A small network was shown many inputs. Here are its activations along a few directions, one row for each input.
Each table varies a few parts of the input and shows all the possible inputs, shuffled.
Descriptions start from the smaller parts, as in this example, which fits no table here: one of 3 separate values, together with either a single point or one of 9 places around a ring or (one of 4 places along a line, together with one of 5 places around a ring).
Shared parts are said once, and a part with two or three values counts as separate values.

Other details of the inputs vary at random and push rows far along two fixed directions, the same in every table; ignore that.

Rows:
R1: -1 51 20 33 -42 2 1 -12 -7 12 -12 -1 -51
R2: 11 -18 -8 -13 -7 13 2 -8 2 -7 -4 25 -3
R3: -14 2 -2 -2 20 -23 6 2 0 6 -3 -22 26
R4: -10 39 25 46 -37 4 -15 8 -2 0 8 -16 -55
R5: -16 3 0 10 19 -25 9 0 7 5 -5 -16 19
R6: -16 -1 5 1 14 -37 14 -16 -1 3 -10 -15 14
R7: 11 -14 -10 -6 -1 21 -3 5 7 -7 3 18 0
R8: 14 -14 -12 -6 -3 17 -5 5 4 -8 5 18 0
R9: 15 -8 -7 -16 -4 21 -7 9 -4 -4 8 11 3
R10: 15 -9 -9 -15 -3 23 -7 8 -2 -3 5 9 3
R11: 10 -19 -4 -14 -6 15 2 -8 3 -5 -4 24 -4
R12: 13 -10 -12 -11 -2 24 -5 7 3 -4 1 12 3
R13: 14 -13 -8 -12 -3 17 -8 6 -3 -8 8 15 0
R14: 11 -18 -2 -20 -6 16 2 -8 -3 -4 -3 19 -6
R15: 14 -10 -5 -16 -2 25 -7 8 -2 -1 5 9 2
R16: -15 3 3 11 16 -30 6 -2 3 4 0 -17 15
R17: -14 1 -4 9 18 -25 9 0 7 3 -5 -14 21
R18: 15 -9 -4 -17 -2 22 -7 8 -5 -3 9 11 2
R19: -14 1 -4 5 19 -23 8 -1 5 4 -5 -17 23
R20: 11 -12 -10 -9 0 25 -3 6 7 -3 1 14 1
R21: -14 1 0 8 16 -30 5 -2 -1 1 1 -15 18
R22: -15 3 6 4 17 -30 3 -1 -4 4 2 -20 17
R23: 0 -27 3 -5 -2 23 -15 16 -1 -13 18 6 -8
R24: 12 -9 -7 -15 -1 27 -5 8 1 -1 3 10 2
R25: 13 -11 -4 -16 -1 21 -9 6 -5 -5 9 12 -1
R26: 12 -13 -13 -5 -2 20 -3 5 6 -8 3 18 1
R27: -14 2 2 -1 18 -28 3 0 -5 3 3 -20 21
R28: -15 3 4 9 16 -30 5 -2 -1 3 1 -17 15
R29: 2 50 21 32 -43 -1 1 -15 -4 9 -12 -2 -56
R30: -18 1 10 1 14 -37 14 -17 -2 5 -10 -16 12
R31: -2 51 24 32 -41 4 1 -13 -8 14 -12 -1 -53
R32: -16 3 1 2 20 -22 7 1 3 8 -5 -22 23
Each input here is: one of 2 separate values, together with either a single point or one of 4 places along a line or one of 11 places around a ring.
The inputs of R2 and R11 match in every part but the choice among 2 separate values. If R26 is changed in the same way as R2 into R11, which row does it become? -> R7
Start at R1 and move only the place on the line of 4, one step at a time. The first step leads to R29. Which rows follow, in order? -> R6, R2
Change only the place on the ring of 11 in R12. List by row number the other rows that result. -> R3, R8, R9, R10, R13, R17, R19, R21, R26, R27

Rows:
R33: 9 15 -4 11 -6 -2 5 -6 7 3 -7 9 -5
R34: -1 5 10 7 -2 4 -2 -3 5 0 0 -2 -16
R35: 33 -60 -26 -53 10 48 -4 0 5 -18 4 43 16
R36: -24 -25 -6 -7 40 -51 21 -11 8 0 -9 -19 48
R37: -2 1 6 16 -4 0 0 -1 11 -3 1 4 -14
R38: 3 17 6 2 -5 10 -8 12 -2 5 5 -13 -4
R39: 7 19 4 -5 -8 4 2 -5 -4 11 -7 -1 -5
R40: -9 0 3 16 -8 2 -3 2 5 -3 -1 3 -13
R41: 10 19 -1 2 -3 2 4 -9 2 6 -7 3 -7
R42: -4 6 3 3 -12 4 5 -5 -5 4 -8 0 -11
R43: -24 -12 -7 -14 38 -41 18 -5 -6 10 -8 -22 53
R44: -2 13 0 10 -6 11 -6 14 -4 3 5 -10 -5
R45: 1 10 8 -5 -11 3 3 -8 -4 7 -8 -3 -11
R46: -21 -17 -10 0 45 -42 9 8 10 0 6 -28 53
R47: 3 8 5 8 -7 -2 -13 9 -9 -3 14 -7 -11
R48: -2 11 -5 17 -6 6 -9 13 4 -2 5 -5 -5
R49: -9 3 9 8 -8 7 -1 2 -3 3 0 -2 -13
R50: -3 6 14 0 -7 7 -3 0 -2 5 0 -6 -12
R51: 2 14 -6 11 -9 0 2 -3 2 2 -8 8 -4
R52: 35 -55 -26 -54 5 39 -9 5 -9 -19 14 48 19
R53: 0 3 9 0 -14 -9 0 -10 -10 -4 2 3 -16
R54: -4 4 -2 11 -12 -1 3 -6 3 -2 -9 5 -11
R55: -4 -2 14 6 -10 -5 -7 -3 -8 -5 10 0 -18
R56: 6 16 1 8 0 8 -6 9 4 0 6 -9 -7
What is each input in this table made of? -> one of 4 places along a line, together with either a single point or one of 5 places around a ring
The inputs of R45 and R38 match in every part but the place on the line of 4. If R54 is changed in the same way as R45 into R38, which row does it become? -> R48
Start at R34 and move only the place on the ring of 5, one step at a time. The first step leads to R37. Which rows follow, in order? -> R40, R49, R50

Rows:
R57: -6 11 20 -2 -17 0 -4 -13 -14 5 -1 2 -29
R58: -22 -33 -1 -10 37 -19 9 6 10 1 2 -24 37
R59: 11 22 14 -2 -15 -2 7 -25 -2 10 -12 8 -20
R60: 4 -29 -9 -5 -13 4 -1 -2 -3 -15 1 26 -3
R61: -9 -17 -10 -10 40 -28 11 -2 18 1 -4 -6 47
R62: 9 34 -2 7 -15 6 2 2 -8 5 -2 -4 -14
R63: -2 13 18 0 -25 -2 3 -13 -15 10 -6 8 -22
R64: 0 6 27 -2 -15 0 1 -11 -7 5 1 -2 -31
R65: -19 -12 11 7 28 -22 2 8 10 -2 8 -20 20
R66: 5 -16 -6 -2 -3 20 -6 13 5 -5 6 21 6
R67: -14 19 7 22 7 -24 -9 4 -6 3 11 -22 -1
R68: 1 32 2 6 2 -26 6 -3 2 9 -5 -20 7
R69: 1 -18 -11 -7 -7 23 1 9 5 1 -2 12 7
R70: 25 -4 -16 -8 4 12 -6 3 9 -3 5 18 6
R71: 13 -7 -9 -17 -9 16 -7 13 -11 -4 11 9 10
R72: -24 1 9 21 -2 -34 1 -10 -3 -7 -1 -12 -11
R73: -3 22 -4 17 -12 14 9 -3 7 9 -14 0 -16
R74: 7 -12 -8 -15 -7 21 -5 10 -5 1 -3 9 9
R75: -17 -19 -12 -8 42 -23 15 2 8 0 -4 -6 46
R76: 11 29 1 7 -13 6 1 -5 7 9 -15 -4 -13
R77: -8 15 14 23 10 -22 -5 6 0 2 14 -26 -3
R78: 5 23 -2 15 -13 9 6 -5 17 9 -14 -1 -14
R79: 6 21 13 8 -13 6 -9 9 -5 -1 13 -16 -20
R80: -10 20 5 24 0 -27 -2 6 -6 8 6 -15 5
R81: 1 -17 -4 -4 5 22 -13 12 4 -10 11 14 0
R82: 3 -13 -6 -16 0 23 -12 9 -5 -4 2 3 3
R83: 16 -19 -12 -8 -5 4 2 -14 11 -14 -6 25 -3
R84: 12 -12 -2 -26 -2 16 9 -16 -12 2 -8 23 -2
R85: 4 -34 0 -6 -3 6 -3 -1 4 -19 9 14 -12
R86: 9 -22 -15 -6 -4 8 6 -10 0 -14 -5 27 -4
R87: 19 -6 -19 -6 6 18 -3 6 -2 -3 6 18 5
R88: -16 0 0 -8 19 -25 -4 6 -12 -1 11 -27 25
R89: -14 14 17 11 6 -14 0 3 -1 7 -3 -31 -1
R90: -11 13 5 17 -14 12 -5 4 4 4 -2 -8 -21
R91: 12 -5 -14 -17 2 25 2 3 -2 1 -10 10 7
What is each input in this table made of? -> one of 5 places along a line, together with either one of 2 separate values or one of 5 places around a ring
Change only the choice among 2 separate values in R72. List by row number the other rows that result. -> R57
Change only the place on the ring of 5 in R81. List by row number the other rows that result. -> R67, R82, R88, R90

Rows:
R92: -6 29 9 16 -9 -6 5 -4 2 14 -12 -13 -11
R93: -4 31 7 17 -10 -14 3 -1 -8 8 -2 -12 -12
R94: -3 32 2 23 -10 -14 1 -3 1 7 -2 -9 -9
R95: -18 14 14 25 -13 -20 7 -8 1 6 -10 -6 -16
R96: -3 -17 -16 -11 27 -17 6 2 5 -2 0 -2 37
R97: -13 17 0 10 12 -32 6 -3 -4 6 -3 -18 17
R98: 13 -33 -14 -17 12 20 -6 12 8 -13 10 16 12
R99: 9 -31 -8 -25 8 26 -6 9 3 -6 7 13 9
R100: 23 -9 -12 -15 -10 45 -7 3 6 -4 -3 28 -9
R101: 9 16 8 13 -20 28 -8 4 5 -1 1 7 -34
R102: 24 -14 -11 -24 -13 43 -6 6 -4 -4 2 26 -7
R103: -19 8 6 18 17 -36 3 3 5 -1 3 -24 14
R104: -20 5 13 7 13 -31 1 1 -9 5 4 -27 13
R105: 12 -36 -16 -20 9 18 -10 12 3 -15 16 16 17
R106: 13 14 6 17 -22 26 -7 5 8 -3 3 7 -33
R107: -8 22 14 20 -9 -15 -6 3 -8 4 7 -17 -17
R108: -15 15 6 4 10 -28 9 -3 -8 9 -5 -21 16
R109: -4 -17 -14 -11 28 -15 7 1 7 1 -4 -3 36
R110: 8 10 10 12 -26 15 0 -11 -1 -1 -2 27 -37
R111: -4 -17 -12 -11 26 -11 10 -1 8 2 -5 -6 35
R112: -11 -33 -3 -25 30 -13 1 4 -6 -1 9 -12 35
R113: 5 2 8 -1 -10 -7 6 -19 -4 0 -7 12 -15
R114: 9 -33 -17 -14 -17 43 -6 5 1 -15 -1 30 -12
R115: -13 -30 0 -25 28 -11 2 4 -1 -1 6 -11 34
R116: 2 14 5 -1 -10 10 1 -1 0 6 -6 0 -8
R117: -8 23 11 23 -8 -16 -8 3 -4 1 6 -15 -15
R118: 20 16 5 -3 -32 10 2 -21 -3 -3 -11 17 -39
What is each input in this table made of? -> either one of 5 places along a line or (one of 2 separate values, together with one of 11 places around a ring)
Start at R97 and move only the place on the ring of 11, one step at a time. The first step leads to R93. Which rows follow, in order? -> R108, R102, R116, R92, R100, R111, R109, R96, R94
Change only the place on the ring of 11 in R112. List by row number the other rows that result. -> R98, R99, R101, R103, R104, R105, R106, R107, R115, R117

Rows:
R119: 15 -42 -28 -31 17 31 1 9 14 -9 -3 26 32
R120: -20 20 18 22 -2 -35 -5 -2 -11 3 7 -28 -10
R121: -4 29 -2 26 -3 -1 4 6 8 9 -7 -13 -5
R122: 1 7 12 12 -26 6 0 -14 -3 -6 -3 14 -35
R123: -11 -27 -5 -15 30 -23 -4 11 -8 -8 15 -11 37
R124: 41 7 -15 -37 -19 45 1 -7 -9 7 -9 32 -5
R125: -19 19 13 17 1 -23 13 -12 7 11 -18 -20 -5
R126: -19 15 6 24 0 -35 12 -15 5 5 -10 -8 -4
R127: 8 -43 -19 -26 28 1 -6 14 0 -15 20 7 40
R128: -7 -28 -5 -25 23 2 -6 12 -6 -1 10 -12 31
R129: -20 21 6 21 3 -21 13 -9 8 13 -16 -15 0
R130: 9 -11 0 -1 -15 10 1 -10 4 -8 -6 21 -21
R131: 11 2 -8 -27 11 -25 13 -20 -13 6 -10 5 25
R132: 14 -20 -17 -9 14 9 -7 9 7 -13 12 14 15
R133: -14 -16 -10 2 25 -35 12 -6 10 -3 -5 -6 34
R134: -12 22 0 31 5 -32 7 -2 5 3 -3 -16 2
R135: 14 12 18 12 -41 26 -10 -7 -7 -3 4 22 -56
R136: 13 -3 -9 -7 0 28 -11 19 4 -2 11 2 5
R137: -23 23 22 14 -2 -21 4 0 -7 12 -2 -33 -8
R138: -9 1 15 -1 -2 1 3 -4 -4 9 -4 -8 -8
R139: -13 -22 6 -13 12 -20 1 0 -10 -7 10 -7 11
R140: 7 20 7 8 -17 26 -15 17 -5 3 8 -4 -19
R141: 14 -11 1 -11 -20 43 -3 -3 1 -5 -5 25 -24
R142: 24 26 -5 14 -23 44 -14 14 11 -1 4 14 -31
What is each input in this table made of? -> one of 2 separate values, together with either a single point or one of 11 places around a ring
The inputs of R140 and R123 match in every part but the choice among 2 separate values. If R124 is changed in the same way as R140 into R123, which row does it become? -> R131
Change only the choice among 2 separate values in R133. List by row number the other rows that result. -> R119
